x =
[[  5  -7 -19 -11 -40 -16  26 -21  21 -21  -5]
 [ 13  -8 -25  -5  23  -3 -30   4 -26  -9  16]
 [-19 -30  -9  45   2 -24 -13  42 -12 -23 -12]
 [ 21  12 -18 -46   6  18 -19 -34 -15   4  14]
 [ 24  -2 -22 -19   2  -3 -15 -15 -17  -4  20]
 [ -7   4  35 -18 -31  24 -10 -11 -15  31  -6]
 [ 10  10 -10 -40   5  21 -20 -26 -14   5   7]
 [  4   3  -4 -26 -47   2  22 -33  10  -2  -9]
 [  4  -5 -17 -13 -41 -12  26 -24  16 -17  -9]
 [  5  -6 -18 -12 -40 -15  26 -22  20 -20  -5]
 [ -2   9  34 -29 -31  28 -11 -20 -13  33  -2]
 [ 11  11  -9 -43  -1  23 -17 -31 -12   6   6]]
Indices start at 0.
The entry directly below the smallest entry: -41
The bottom-right entry: 6
The entry directly below the largest entry: -46
The top entry of the column that holds the largest entry: -11
The entry at row 1, column 0: 13
The entry in row 0 and column 1?
A: -7
The largest entry?
A: 45
The entry at row 1, column 2 -> -25
The top entry of the column that holds the smallest entry -> -40
The entry at row 2, column 0?
A: -19
The top-right entry -> -5
The bottom-left entry?
A: 11
The entry directly above 35?
A: -22
The entry in row 0 and column 0: 5
The entry in row 0 and column 2 -> -19
The entry just right of -25 -> -5
The entry just right of -1?
A: 23
The smallest entry?
A: -47
The entry directly above -1: -31
The bottom entry of the column that holds the largest entry is -43
The entry directly above 14 is -12
The entry just left of -14?
A: -26
The entry directly below 31?
A: 5
